[131 145 148 108  78 105 112 112]  J_381
[197 150  74 111 124 108 118 112]  J_654
[131  81  73 123  82  81  88 135]  J_882
[105 149  61 123 184 119 118  91]  J_167
[141 139 198 150  97 139 150 162]  J_630
[124 102  94 160 168 125 130 131]  J_503
[138 121 187 125  87 150 153 164]  J_840
[141 139 198 150  97 124 139 123]  J_311
J_630? : [141 139 198 150  97 139 150 162]
q: [141 139 198 150  97 139 150 162] : J_630
J_882? : [131  81  73 123  82  81  88 135]
q: [121 187 125  87] : J_840
J_503? : [124 102  94 160 168 125 130 131]

[150 145 125  58 151 141 176]  J_901
[163 130 141 128 109 115  90]  J_216
[150 145 125  58 144 157 116]  J_349
[150 145 125 104 144 157 116]  J_842
J_901? : [150 145 125  58 151 141 176]
J_842? : [150 145 125 104 144 157 116]

[133 101 124 108  87 125  92  82 121  90 134 123 138  92]  J_144
[110 153 128 143 162 116 154 179 126 169 121 129 109 157]  J_292
[127 108 142 152 154 123 160 148 117 137 129 140 126 156]  J_392
[ 97 108 141 132 123  96 120 180  96 177 158 136 115 120]  J_920
[130  95 138 154 157 129 157  71 122  68 143 137 129 161]  J_206
[136 146 122 114 125 132 120  93 142 101 128 129 144 117]  J_329
[138 146 121 111 116 137 115  93 141 108 135 122 155 112]  J_199
[ 97 108 141 132 123  96 120  77  96 177 158 136 115 120]  J_662
[ 98 105 131 141 128  99 127 169  94 169 141 130 104 128]  J_288
J_199? : [138 146 121 111 116 137 115  93 141 108 135 122 155 112]
J_206? : [130  95 138 154 157 129 157  71 122  68 143 137 129 161]

[107 111 141 170 120  79 156 119  92 174 164 143 159  98 151 106 190 149
 108] : J_408
[112 104 105 144 148 110 123 134 113 155 142 153 126 117 124 122 133 103
 119] : J_249
[ 80 150 116 142 182  83 155  90 119 180 147 145 141 109 128 120 152  94
 118] : J_338
[105 135 123 139 150  75 161 121  90 166 156 172 126  97 130 121 163 122
 105] : J_3
[116 123 110 143 157  95 130 129 108 171 152 145 130 112 131 129 140  99
 132] : J_276
[ 94 124 130 158 158  69 169 122 111 180 148 194 120  78 166  94 181 118
 121] : J_697
[ 81 149 131 147 171  84 173 102 117 177 145 152 130  97 143 109 167 120
 115] : J_469
J_276? : [116 123 110 143 157  95 130 129 108 171 152 145 130 112 131 129 140  99
 132]
J_249? : [112 104 105 144 148 110 123 134 113 155 142 153 126 117 124 122 133 103
 119]
q: [145 152 130] : J_469
J_469? : [ 81 149 131 147 171  84 173 102 117 177 145 152 130  97 143 109 167 120
 115]

[164 189 158  86 127 131]  J_826
[144 108  80  78 120 122]  J_319
[108 163  57  67  80 184]  J_426
[121 100 104 144 109 112]  J_516
[ 89 149 176 190 112 142]  J_952
[ 88 146 167 189 106 144]  J_390
[ 60 179 129 168  65 187]  J_207
[156  87  84 177 117 123]  J_255
q: [167 189] : J_390
q: [144 109] : J_516
J_826? : [164 189 158  86 127 131]
J_207? : [ 60 179 129 168  65 187]
q: [163  57  67  80 184] : J_426

[ 79 189 186 189 189 186  69 110  69  69 189 187 189 189 123 180 189  70] : J_105
[189 186  71 110  69 188 170  80 177 169 132 187 187 183  79 189 187  68] : J_669
[105 151 161 189 189 188 170  80 177 169 132 187 187 183  79 189 187  68] : J_557
q: [189 186  69 110  69] : J_105
q: [186  71 110] : J_669
q: [189 186  71 110  69 188 170  80 177 169 132 187 187 183  79 189 187  68] : J_669
J_557? : [105 151 161 189 189 188 170  80 177 169 132 187 187 183  79 189 187  68]

[142  66 189  77 154 145  74] -> J_681
[ 66 194 139 132 135  69 167] -> J_518
[125 154 112  87 150 167 124] -> J_602
q: [154 112] : J_602
J_602? : [125 154 112  87 150 167 124]
J_681? : [142  66 189  77 154 145  74]
J_518? : [ 66 194 139 132 135  69 167]

[137 143 138 128  78 102 144 110 124 121 139 145 156 143 130  91 124 109
 166 140  89 139  97 111 129 122 124 124 121 106 141 127 103 135 135 166
 136 147 147 133 181 149 131 136 122 127 124 103 164 135] : J_563
[127 101 115 181 134 171 155 121 106 148 120  82 106 125 141 132 117 145
  74  88 155 118 139 153 117 123 131 115 144 147 112 110 140 132 147 112
 128 125 117 118 126 136 128 134 124 119 141 162 119 120] : J_732
[137 143 138 128  78 102 144 110 124 121 139 145 156 143 130  91 124 109
 166 140  89 139  97 111 129 122 124 124 121 106 141 127 103 135 135 166
 136 147 147 148 153  92 152 124 138 105 117 100 139 143] : J_648
J_563? : [137 143 138 128  78 102 144 110 124 121 139 145 156 143 130  91 124 109
 166 140  89 139  97 111 129 122 124 124 121 106 141 127 103 135 135 166
 136 147 147 133 181 149 131 136 122 127 124 103 164 135]
J_732? : [127 101 115 181 134 171 155 121 106 148 120  82 106 125 141 132 117 145
  74  88 155 118 139 153 117 123 131 115 144 147 112 110 140 132 147 112
 128 125 117 118 126 136 128 134 124 119 141 162 119 120]

[114  70 137 121 149 138 148 103] = J_25
[114 120 137 121 149 138 143 107] = J_424
[114 120 137 121 149 138 148 103] = J_90
[142 107 127 127 139 151 143 126] = J_875
[143 102 134 124 125 108 134 130] = J_595
[158 144 180  93 143 103  82 174] = J_674
[166 134 100 143 102  86 140 113] = J_223
q: [143 107] : J_424
q: [143 103] : J_674
q: [114 120 137 121 149 138 143 107] : J_424

[182  98 185  82 180 184 189 159  89  68 174 182 161  77 189  76 155 180
  73 189 189  91 189 189 136 189] = J_665
[ 70  69  70 187 183  70 187 177  69 178  71  70  67 185 150 185 186  67
  67  71  71 131  80  71 186  74] = J_477
[ 70 142  71 160 138  73 101 107 157 187  73  69  82 166  69 165 169 178
 103  70  72 189 136 180 110  73] = J_394
[ 70 142  71 160 138  73 101 107 157 187  73  69  82 166  69 165 169 178
 103  70  72 189 136  72 110  73] = J_243
[ 68  77 188 151 184 188 188 178 104  76  68  68 180 146 185 125 110 134
 186  69  71  72  69  69 188  68] = J_604
[ 82  98 182 180 185 173 128  70 168  83  73  70 183  71  88  67  69 185
 190  71  75 176  82  72 143  67] = J_423
[ 72  77 176 187  79 168  68  89  72 189  74  72 173 188  67 189 189  74
 160  72  71 163  97  71  68  77] = J_680
[187 143  72  67 186  75 186 101 136  69 187 187  73  67 174  66  68 108
  69 188 188 136 123 187 188 181] = J_325
J_477? : [ 70  69  70 187 183  70 187 177  69 178  71  70  67 185 150 185 186  67
  67  71  71 131  80  71 186  74]
q: [182  98 185  82 180] : J_665

[ 95 152 119 146 137 130 100 142 120 155 111 117 118 123 140 141 116 110
 147 108 145 140 135 125 145 138 148 128 121 134 104 118 129 116]  J_104
[112  98 144 169 133 115 155 102 106 129 124  79 131 136 126 136 112 146
 134 132 138 100 137 132 117 149 160 127 120 126 135 103 171 147]  J_141
[ 95 152 119 146 137 130 100 142 120 155 111 117 118 123 140 141 116 110
 147 108 145 140 135 125 145 138 148 128 126 148 104 109 131 140]  J_111
J_104? : [ 95 152 119 146 137 130 100 142 120 155 111 117 118 123 140 141 116 110
 147 108 145 140 135 125 145 138 148 128 121 134 104 118 129 116]
q: [ 95 152 119 146 137 130 100 142 120 155 111 117 118 123 140 141 116 110
 147 108 145 140 135 125 145 138 148 128 126 148 104 109 131 140] : J_111

[124 147 143 163 136 181 130] = J_189
[139 104 123 101 120 109 106] = J_107
[162 124 136 114 114 143 147] = J_561
[103 162 123 136 114 143 148] = J_460
q: [162 123 136 114] : J_460
J_460? : [103 162 123 136 114 143 148]
J_561? : [162 124 136 114 114 143 147]

[133 137  75 123] : J_148
[ 96 158  98 132] : J_362
[146 116  98 132] : J_165
J_362? : [ 96 158  98 132]
J_165? : [146 116  98 132]
q: [146 116  98 132] : J_165
q: [158  98] : J_362

[164 128 103  71 144 120 194 120  78 123  88 136 121 144] : J_237
[ 94  79 164 128 103  74 144 120 194 120  78 135 133 138] : J_484
[ 85  73 138 127  89  82 160 124 197 123  88 136 121 144] : J_549
J_237? : [164 128 103  71 144 120 194 120  78 123  88 136 121 144]
q: [164 128 103  74 144 120 194 120  78] : J_484
J_484? : [ 94  79 164 128 103  74 144 120 194 120  78 135 133 138]
J_549? : [ 85  73 138 127  89  82 160 124 197 123  88 136 121 144]
q: [ 85  73 138] : J_549

[149 159 159 112 189 132 105] -> J_31
[103  90  89 146 185  90 148] -> J_164
[107 116 113  71 120 116  77] -> J_38
[ 73 186 116  73 188 128  73] -> J_610
[72 70 69 72 77 71 90] -> J_824
[175 188 187  95  73 184  95] -> J_257
[ 72  66  67 175 171  67 172] -> J_281
[106  87  87 181  75 100 183] -> J_703
J_824? : [72 70 69 72 77 71 90]
q: [106  87  87] : J_703
q: [ 73 184] : J_257
J_281? : [ 72  66  67 175 171  67 172]
J_703? : [106  87  87 181  75 100 183]
J_38? : [107 116 113  71 120 116  77]

[116 106 150 142 135 100 120 103] = J_106
[106 116 106  74 125 132 146 133] = J_973
[136 146  74 132 125 116 106 133] = J_912
q: [116 106 150 142 135 100 120 103] : J_106
J_973? : [106 116 106  74 125 132 146 133]
q: [116 106  74 125 132 146 133] : J_973

